A small network was shown many inputs. Here are its activations along a few directions, one row for each input.
In each table, some parts of the input vary, and every possible input appears once, in random order.
A made-up example of a description, with smaller parts first: one of 5 places around a ring, together with either a single point or (one of 2 separate values, together with one of 4 places along a line) or one of 11 places around a ring.
Shared parts are said once, and a part with two or three values counts as separate values.
(in the rows, 128 means zero)

Other details of the inputs vary at random and push rows far along two fixed directions, the same in every table; ignore that.

Table:
r1: [ 98 139 131 140 133 151 147 126 123 141 101 139 145 109]
r2: [ 93 120 132 146 106 136 141 129 148 131 121 130 135 110]
r3: [ 95 129 155 146 106 103 120 133 132  94 108 120  86 116]
r4: [201 134 107 114 167 113 145 111 146 142 143 131 145 154]
r5: [ 99 161 123 119 123 223 139 122  93 174 139 182 161  92]
r6: [ 70 130 116 126 159 208  86 109  70 191 133 132 212 112]
r7: [ 67 153 151 151  89 164 132 133  94 121 105 144 125  91]
r8: [197 140  83 122 165  86 137  92 163 131 145 133 138 159]
r9: [105 179 106 136 136 179 149  91  94 165 129 161 169  89]
r10: [157 131 126 135 153  64 130 109 151  98 119 105  97 141]
r11: [140 135 118 120 127 161 140 124 129 145 150 141 134 124]
r12: [ 86 142 138 142  90 158 126 144 112 114 111 145 106 121]
r13: [ 69 129 134 128 103 179 151 153 124 142 138 126 146  96]
r14: [108 168 132  92 142 200 128 132  59 167 126 184 135  91]
r15: [ 89 138 155 113  83 183 124 163  72 133 128 158 113  97]
r16: [ 90  78 158 130  65 138  42 156  82 114 150  96 105 137]
r17: [ 80 185 116 122 143 209 133 114  79 160 105 182 136  99]
r18: [211 124 118  98 152  85 127 124 131 136 146 145 138 146]
r19: [195 116 110 106 196  73 146 119 169 133 127 122 162 150]
r20: [137 135 121 116 158 139 152 131 136 155 126 141 177 119]
r21: [183  91 123 143 138  32 144 126 197  93 125  78 112 168]
r22: [188 136  99 130 149  83 138 109 156 119 132 122 127 164]
r23: [108 170 126 107 160 212 137 119  85 170 119 180 143 101]
r24: [ 45 144 143 143 111 184 146 142 106 133 101 126 109  94]
r25: [102 120 134 145  78 124 120 141 148 103 133 132  99 131]
r26: [174 112 109 111 172  88 144 120 175 139 143 127 165 137]
r27: [198 130 115 114 163 111 137 113 148 142 137 145 149 150]
r28: [177 124 110 133 168  81 149 104 166 137 115 126 158 144]
r29: [229 126 105  95 165  76 135 118 134 136 153 131 137 156]
r30: [ 92 168 117 124 172 185 150 105 102 171  96 164 158  94]
r31: [113  99 148 144  85  72 114 159 165  59 122  85  37 159]
r32: [109 121 147 114  77 155 119 157 104 129 150 152 112 105]
r33: [ 70  93 156 168  74 115  53 119 110 102 127  81 120 135]
r34: [ 65 137 129 147  97 175 151 132 123 142 122 129 137  96]
r35: [104 146 137 148 109 129 138 124 113 112 115 122 118 112]
r36: [ 83 108 152 124 116 126 138 168 142 103 122  96  96 121]
r37: [ 57  53 169 172  24  92  37 162 140  59 133  55  60 169]
r38: [170 124 118 136 126  80 127 123 161 107 126 127 117 160]
r39: [ 97 172 123 110 150 221 143 123  78 167 123 165 134 100]
r40: [183 162  83 100 216 144 169  96 127 187 132 149 211 126]
r41: [ 91 137 150 128 100 190 132 150 101 134 122 152 120 109]
r42: [108 131 148 104 106 150 123 157  89 120 135 134  84 114]
r43: [211 126 111  94 163  85 133 123 124 129 146 131 125 150]
r44: [183 120 113  99 208  76 141 117 169 133 123 123 146 146]
r45: [201 142  90 121 177  81 138  98 152 122 127 128 130 166]
r46: [110 124 139 114  79 158 126 156 100 129 155 138 108 108]
r47: [138  81 160 138  81  82 123 170 166  69 136  83  60 158]
r48: [195 159 101 129 181  89 143  79 138 147 121 150 174 133]
r49: [195 119 103 107 197  77 154 119 165 133 132 109 158 152]
r50: [103  81 158 158  81  70 135 163 174  69 113  70  72 144]
r51: [ 55  75 152 167  83 131  67 131 121 116 120  77 127 138]
r52: [159 121 125 143 125  65 127 107 166 106 134 122 124 134]
r53: [146 163 111 138 146 126 148  97 116 143 122 137 158 118]
r54: [ 84  34 181 159  38  93  39 171 146  66 147  51  63 169]
Each input here is: one of 6 places along a line, together with either a single point or (one of 2 separate values, together with one of 4 places along a line).
Changing only the place on the line of 6 turns r8 into r11. The same change can be made to r38. Which row results? -> r27
Changing only the place on the line of 6 turns r47 into r49. The same change can be made to r23. Which row results? -> r44
Start at r36 and move only the place on the line of 4, one step at a time. The first step leads to r49. Which rows follow, in order? -> r40, r13
Which other rows agree with r24 in the place on the line of 6? List them by row number. -> r1, r2, r21, r28, r30, r34, r50, r51
Change only the place on the line of 6 in r51. List by row number the other rows that result. -> r6, r16, r33, r37, r54
Change only the choice among 2 separate values in r13. List by row number the other rows that result. -> r26

Table:
r55: [ 68 137 142 141 102 171 136 141 113 133 114 136 131 102]
r56: [103 139 134 139 108 146 136 132 118 125 120 130 120 117]
r57: [165 160 101 111 190 135 142  96 121 158 120 158 160 127]
r58: [ 89 134 129 133 106 184 105 127  96 148 134 142 141 117]
r59: [145 102 143 136 104  70 124 147 160  81 128  97  80 152]
r60: [128 105 137 141 109  87 130 139 159  97 128 100 104 139]
r61: [171 137 110 110 168 108 139 114 135 136 131 134 134 138]
r62: [157 137 114 111 171 128 142 116 132 148 128 142 151 129]
r63: [ 93 143 135 125 111 181 142 143  99 143 127 142 133 105]
r64: [ 97 128 138 141  93 144 133 140 128 121 126 132 121 114]
r65: [218 139  97 110 187  75 137  93 155 133 135 142 142 155]
r66: [146 152 109 124 170 134 141 101 127 151 117 148 154 125]
r67: [141  89 145 135 114  67 127 150 176  90 129  94  98 149]
r68: [ 93 116 134 138 107 152 101 132 114 128 132 114 123 130]
r69: [151 135 117 114 156 128 142 122 129 141 133 134 140 127]
r70: [151  96 145 127 101  73 122 153 163  86 136 107  80 150]
r71: [129 111 138 141 110  88 128 136 154  96 125 103  96 140]
r72: [192 129 109 109 167  98 140 113 148 138 140 138 143 143]
r73: [ 80 146 141 141  89 172 134 138 106 130 121 146 120 103]
r74: [171 144  99 113 186 123 117  86 109 164 133 140 177 132]
r75: [ 84 142 142 127  99 176 137 150  98 131 123 140 115 106]
r76: [122 134 129 127 117 143 138 134 127 135 132 139 135 118]
r77: [144  94 146 128 117  71 123 152 165  88 127 101  84 150]
r78: [122 126 132 129 118 137 107 123 107 137 134 135 142 122]
r79: [116 156 115 121 147 170 147 118 107 160 127 149 160 107]
r80: [185 139  88 115 191 124 114  84 124 162 138 135 173 153]
r81: [143 102 142 135 109  69 123 144 162  83 129  97  80 149]
r82: [132 131 112 123 158 149 107 106 117 155 128 135 157 135]
r83: [ 78 137 141 135  94 174 141 149 107 134 125 133 129 104]
r84: [107 110 143 145  90 111 131 148 145 100 125 105 104 130]
r85: [ 80 131 143 136  96 169 109 136  86 137 126 128 136 108]
r86: [ 95 116 145 135 109 139 103 135 109 128 124 121 132 118]
Changing only one part turns r75 into r77. The same change can be made to r83. Which row results? -> r67
What do these inputs look like to the network? -> one of 4 places along a line, together with either one of 2 separate values or one of 6 places around a ring

Table:
r87: [ 77 143 139 113 119 204 116 140  77 154 132 155 132  96]
r88: [132 111 146 117 114  95 141 159 146  95 136 110  84 129]
r89: [121 106 136 148 106 102 145 147 165  99 121  97 105 143]
r90: [ 87 144 137 127  97 201 116 141  66 155 131 145 155 105]
r91: [141 108 140 129  99 108 144 158 152  99 132 111  91 145]
r92: [ 81 159 139 114 109 189 153 146  85 149 126 162 133  77]
r93: [ 97 162 123 117 119 204 156 140  96 154 130 155 131 103]
r94: [ 58 143 137 130 128 203 119 132  91 155 114 139 144 101]
r95: [ 83 158 128 120 106 206 153 142  91 149 136 156 128  93]
r96: [ 76 158 119 135 124 195 154 124 107 153 126 145 147  95]
r97: [118  91 152 142 110  87 104 137 152 105 125 103 119 135]
r98: [ 67 155 126 139 104 193 152 128 105 152 124 148 149  84]
r99: [227 162  83  83 234 105 164  92 136 166 132 154 165 143]
r100: [133  99 131 142 124  97 123 136 170 107 122 107 113 156]
r101: [194 156  87 106 217  93 160  83 145 163 126 147 181 123]
r102: [121  98 142 149 104  98 119 142 167 101 121 109 117 146]
r103: [ 92 153 125 116 122 208 133 137  97 157 130 162 133 110]
r104: [206 140  84 107 236 105 129  74 139 171 120 142 190 154]
r105: [235 159  81 100 208 107 162  88 141 164 137 161 182 146]
r106: [123 131 131 160  99  88 132 119 152  88 115 109  87 139]
r107: [117  96 134 141 112 104 105 137 143 108 134  80 113 151]
r108: [196 180  85 122 215  90 152  63 131 149 107 152 159 135]
r109: [115  99 134 140 113 102 117 137 168 102 134 105 103 143]
r110: [133 110 143 139 124  78 145 145 162  99 112 103 118 135]
r111: [ 86 150 137 127 100 206 131 144  92 152 124 168 144 103]
r112: [121 108 133 142 112 103 143 144 168 100 127  94 100 142]
r113: [132  94 144 139 126  87 107 135 154 106 119 103 126 146]
r114: [117 110 142 134 126  92 144 150 161  98 117  94  97 135]
r115: [153  96 133 125 114 100 108 145 131 111 141  98 111 158]
r116: [119  97 143 148 100  92 116 137 168 105 128 111 117 139]
r117: [212 165  90 107 208 104 112  67 110 155 124 166 151 147]
r118: [210 142  79 116 214 102 125  70 129 172 132 132 209 154]
r119: [139 108 139 127  92  96 139 151 154  99 145 115  94 129]
r120: [ 83 142 147 120 106 194 115 139  77 156 128 163 147  92]
r121: [132 102 128 137 129  99 121 133 172 108 128 104 108 154]
r122: [137 134 145 135 104  84 132 138 133  84 116 122  69 133]
r123: [139 123 136 141  96  96 106 128 141  90 126 129  74 149]
r124: [ 84 159 146 119 105 187 154 148  84 150 121 164 140  80]
r125: [ 94 146 122 116 118 198 115 129  71 159 144 142 147 106]
r126: [119 117 132 158 100  89  93 112 127  95 121  94 100 148]
r127: [130 117 136 149 125  80  96 109 140  96 112 110  97 147]
r128: [151 102 135 125 116 103 122 148 157 106 133 119  99 157]
r129: [216 148  91 101 195 111 135  87 139 168 143 169 179 143]
r130: [150 100 130 120 119 102 105 143 133 111 146  95 105 156]
r131: [149 111 143 118 123  93 147 157 148 101 123 113  94 141]
r132: [ 85 143 146 121 110 200 118 144  76 153 120 160 147  99]
r133: [ 66 141 134 143 101 190 115 122  80 160 127 135 170  97]
r134: [138 108 134 148 111  88 143 139 169 101 122 103 120 142]
r135: [138 161  92 118 179 166 137  85 119 181 129 169 189 111]
r136: [135  94 150 122 113 106 108 155 137 104 128 110  96 148]
r137: [113 121 134 120 109 149 122 144 129 123 142 137 107 127]
r138: [117  92 136 142 101  92 101 131 142 108 141  87 121 138]
r139: [ 78 145 140 113 121 208 118 144  78 155 125 152 130 103]
r140: [115  94 134 140 111 100 103 133 141 107 141  83 115 145]
r141: [ 65 158 142 136 113 182 155 136  97 151 109 151 155  79]
r142: [100 184 121 136 106 189 144 115  81 142 118 169 118 100]
r143: [139 110 154 124 104  91 143 163 146  94 123 115  98 132]
r144: [113  93 143 134 124  97 104 136 151 104 130  97 106 139]
r145: [ 65 171 124 153 107 192 120 105  92 143 105 162 131 104]
r146: [204 141  84 103 228  96 123  67 139 172 133 147 193 138]
r147: [130 109 139 136 132  86 148 146 161 102 112 100 109 140]
r148: [124 106 141 150  96  88 140 140 167 101 129 103 115 132]
r149: [208 141  75 113 221 108 128  71 129 174 132 128 199 159]
r150: [117 120 135 123 101 139 120 142 131 125 141 142 114 120]
r151: [115 108 142 134 123  88 142 147 160  97 124  97  99 128]
r152: [139  94 146 131  89  95 101 146 128 107 148 102 114 141]
r153: [ 83 143 131 121  98 197 113 134  68 158 144 146 148  95]
r154: [111 127 146 132  81 140 144 153 127 118 136 134 113 111]
r155: [138 119 135 142  92  95  91 125 114  94 133 108  85 149]
r156: [224 143  87  87 221 101 122  79 127 172 145 161 180 139]
What do these inputs look like to the network? -> one of 2 separate values, together with one of 5 places along a line, together with either a single point or one of 6 places around a ring
Changing only the choice among 2 separate values turns r150 into r135. The same change can be made to r95. Which row results? -> r96
Changing only the choice among 2 separate values turns r99 into r114. The same change can be made to r105. Which row results? -> r134
Change only the place on the line of 5 in r101. List by row number the other rows that result. -> r98, r135, r138, r146
Which other rows agree with r107 in the choice among 2 separate values and the place on the line of 5? List them by row number. -> r118, r126, r133, r138, r140, r149
Change only the choice among 2 separate values in r152. List by row number the other rows that result. -> r133
Change only the place on the line of 5 in r104. List by row number the other rows that result. -> r89, r100, r147, r149
